A small network was shown many inputs. Here are its activations along a few directions, one row for each input.
Each table varies a few parts of the input and shows all the possible inputs, shuffled.
Descriptions start from the smaller parts, as in this example, which fits no table here: one of 6 places along a line, together with either a single point or one of 9 places along a line or (one of 2 separate values, together with one of 8 places around a ring).
Shared parts are said once, and a part with two or three values counts as separate values.
In the rows, 128 means zero.

Other details of the inputs vary at random and push rows far along three fixed directions, the same in every table; ignore that.

Rows:
x1: [140 120 113 160 196 111 126 176 121 102 167 122 212]
x2: [106 104 139 153  48 196 135 111 136 108 136 114 171]
x3: [152 169 124 136 132 132  98 104 121 129  63 135  79]
x4: [111 130 127 130 131 140 134 124 130 150  92 159  67]
x5: [173 145 113  96 137  80 225 146  90 107 150 127 145]
x6: [119 146 130 108 124 146 128 130 132 154  85 167  85]
x7: [101 159 112 120 136 124 126 107 144 164  93 125  81]
x8: [137 145 139 159 163 141  51 136 127  89 101 137 115]
x9: [123 103 166 122  42 176 124 112 146 101 154 110 172]
x10: [146 158 132  88 117  27 215 117  90 118 136 104 158]
x11: [ 96 125 122 199 212 148  64 202 170  91 144 190 131]
x12: [129  98 145 200 206  64 139 214 107  45 191 167 201]
x13: [118 104 115 167 154 158  90 172 148 127 126 157 100]
x14: [121 131 108 117 131 129 119 123 121 185  88 122  89]
x15: [105 116 142 115  41 186 130 108 149  86 152 102 163]
x16: [ 96 114 128 150  56 177 131  90 136 127 129  82 189]
x17: [125  94 138 134  67 167 113  76 138 135 161  86 189]
x18: [102 154 125  85 132 116 115 108 133 156  96 124  88]
x19: [133 165 107 107 122  57 220 121  76 127 112 114 171]
x20: [136 107 105 200 240  76 142 200 105  76 188 127 217]
x21: [132  82 145 143  57 183 124  90 147 108 175 109 160]
x22: [124 132 128 135 174 133  65 133 162 147 150 146 135]
x23: [126 133 154 105 125 117 124 125 144 142 118 152  61]
x24: [150 125 131  93 144 155 126 132 134 161 106 151  82]
x25: [124 158 112  97 122  41 223 112  77 106 136  95 148]
x26: [ 69  82 139 194 104 201  53 130 166  78 176  86 211]
x27: [ 98 121 136 142 159 150  85 158 153 104 135 160 101]
x28: [100 134 135 101 137 119 116 107 107 168  89 126  90]
x29: [158 149 100 106 149  58 227 122  87 123 150  89 151]
x30: [152 136 111 215 218 142  20 201 147  82 119 160 139]
x31: [134 118 118 116 123 143 129 141 123 164  92 153  73]
x32: [129 105 121 130  39 198 131 126 149 110 142 104 169]
x33: [174 123 143 146  56 172  94  68 136  89 145  84 171]
x34: [135 147 112 105 120 142 127 147 141 155 105 151  70]
x35: [143 134 141 104 120  32 214 114  69 127 129 105 163]
x36: [182 149 126 124 155 142  94 109 122 135  86 120  78]
x37: [132 100 125 167 226 142  83 186 144 126 136 176  96]
x38: [135  86 151 137  56 187 119  96 136 116 170 117 172]
x39: [156 133 116 111 134  38 216  98  69 131 154 106 157]
x40: [108 119 139 107 129 133 127 120 118 140 100 150  61]
x41: [ 95 117 136 114  53 172 120  90 137 112 137  77 188]
x42: [138 138 131  90 142 115 109  97 129 182 114 138 105]
x43: [126 146 107 101 126 130 120 124 131 183  88 123  94]
x44: [104  93 150 129  44 187 132 105 125  97 144 104 167]
x45: [117 154 123 108 126 140 130 131 144 146  94 163  77]
x46: [142 129 134 104 138 127 118 113 142 152 134 161  68]
x47: [125 157 101 102 127 125 122 126 141 176  98 119  86]
x48: [130 138 110 118 123 143 129 141 144 152 109 146  58]
x49: [122 111 160 119  40 171 126 110 161  95 159 105 161]
x50: [147 128 141  93 136 134 111 119 129 161 121 172  88]
x51: [104  99 153 142  55 154 122  85 145 117 154  69 170]
x52: [106 165 113 106 132 125 123 111 145 167  86 131  91]
x53: [125 126 138 179 215  48 125 207 107  67 180 148 236]
x54: [133 123 123 110 160 138 118 113 122 186 102 119  93]
x55: [138 109 140 121  55 181 121 100 157 105 178 115 169]
x56: [152 125 151 110 116  51 217 139  65 107 139 139 147]
x57: [120 109  94 191 178  96 130 182 121  95 158 119 191]
x58: [154 140 159 163 157 128  48 135 139  98 109 138 113]
x59: [114 115 124 185 234 122  35 173 174 118 173 165 150]
x60: [115 134 141  84 124 137 122 126 121 143  92 159  79]
x61: [147 158  87 113 118  50 229 129  87 125 135  91 146]
x62: [145 110 132 109 151 153 126 133 124 163 105 151  77]
x63: [113 144 144 105 134 101 114 107 145 162 112 121  77]
x64: [143 128 123 107 148 150 131 129 146 152 121 142  62]
x65: [137 147 115  93 152 134 123 113 143 176 111 115  90]
x66: [126 149 104 129 129  53 224 114  76 123 118 106 153]
Description of these inputs: one of 6 places around a ring, together with either a single point or (one of 2 separate values, together with one of 5 places around a ring).
Question: The inputs of x30 and x8 match in every part but the place on the ring of 6. If x47 is changed in the same way as x30 into x8, which row does it become?
Answer: x18
Question: Change only the place on the ring of 6 in x50. List by row number the other rows that result.
Answer: x6, x9, x24, x32, x60
Question: Change only the place on the ring of 6 in x5. List by row number the other rows that result.
Answer: x15, x34, x45, x49, x55
Question: Change only the choice among 2 separate values in x50. List by row number the other rows that result.
Answer: x42
Question: Change only the place on the ring of 5 in x26. List by row number the other rows that result.
Answer: x18, x25, x28, x41

Rows:
x67: [125 135 110 116 132 147 116 114 146 177 109 129  88]
x68: [128 137 112 127 132 146 107 111 133 167  89 116  87]
x69: [ 98 140 119 106 137 130 105 104 146 185 108 120 103]
x70: [158 151 114 140 177  85 152 164 100  91 127 143 140]
x71: [119 117 124 108 132 148 122 119 145 173 122 133  78]
x72: [139 125 125  69  32 129 233  88 104 137 136  89 125]
x73: [107 139 129 124 115 145 113 124 131 147  82 139  80]
x74: [121 151 132 111 138 128  90  94 139 158  96 110  95]
x75: [170 135 125 144 179  69 142 149 101 106 142 142 142]
x76: [148 142 136 135 183  52 132 143 103 112 141 134 156]
x77: [117 146 109 145 187  61 145 149  96 125 122 118 165]
x78: [ 93 123 135  98 136 131 112 110 145 181 121 125  92]
x79: [118  94 151 142  71 158 128 102 138  94 183  86 219]
x80: [120 125 136  75  23 119 234  84 102 128 131  98 123]
x81: [ 99 113 142 192 147 196  26 161 178  80 140 148 151]
x82: [159 120 126 136 182  81 157 155  97 113 150 156 143]
x83: [153 133 140 107 119 145 101 116 137 143 105 143  76]
x84: [121 108 116 152  60 179 148 132 147  88 174  91 212]
x85: [120 141 115 141 165  76 169 174 108 107 134 162 145]
x86: [142 119 142 100 122 156 116 121 133 151 113 156  77]
x87: [ 98  84 158 180 143 201  35 165 176  90 158 172 149]
x88: [142 143 105 147 173  86 160 175  96 106 120 140 147]
x89: [133 134 150 112 112 136 102 113 134 135 102 152  73]
x90: [143 116 122 165  73 169 126 103 138  76 164  70 207]
Question: Describe the family of inputs behind these rows.
Answer: one of 4 places along a line, together with one of 6 places around a ring
Question: Start at x90 and move only the place on the ring of 6, one step at a time. The first step leads to x68. Which rows follow, in order?
Answer: x67, x71, x82, x75
Question: Change only the place on the line of 4 in x83. List by row number the other rows that result.
Answer: x75, x76, x89
Question: Change only the place on the ring of 6 in x76. List by row number the other rows that result.
Answer: x69, x74, x77, x78, x79
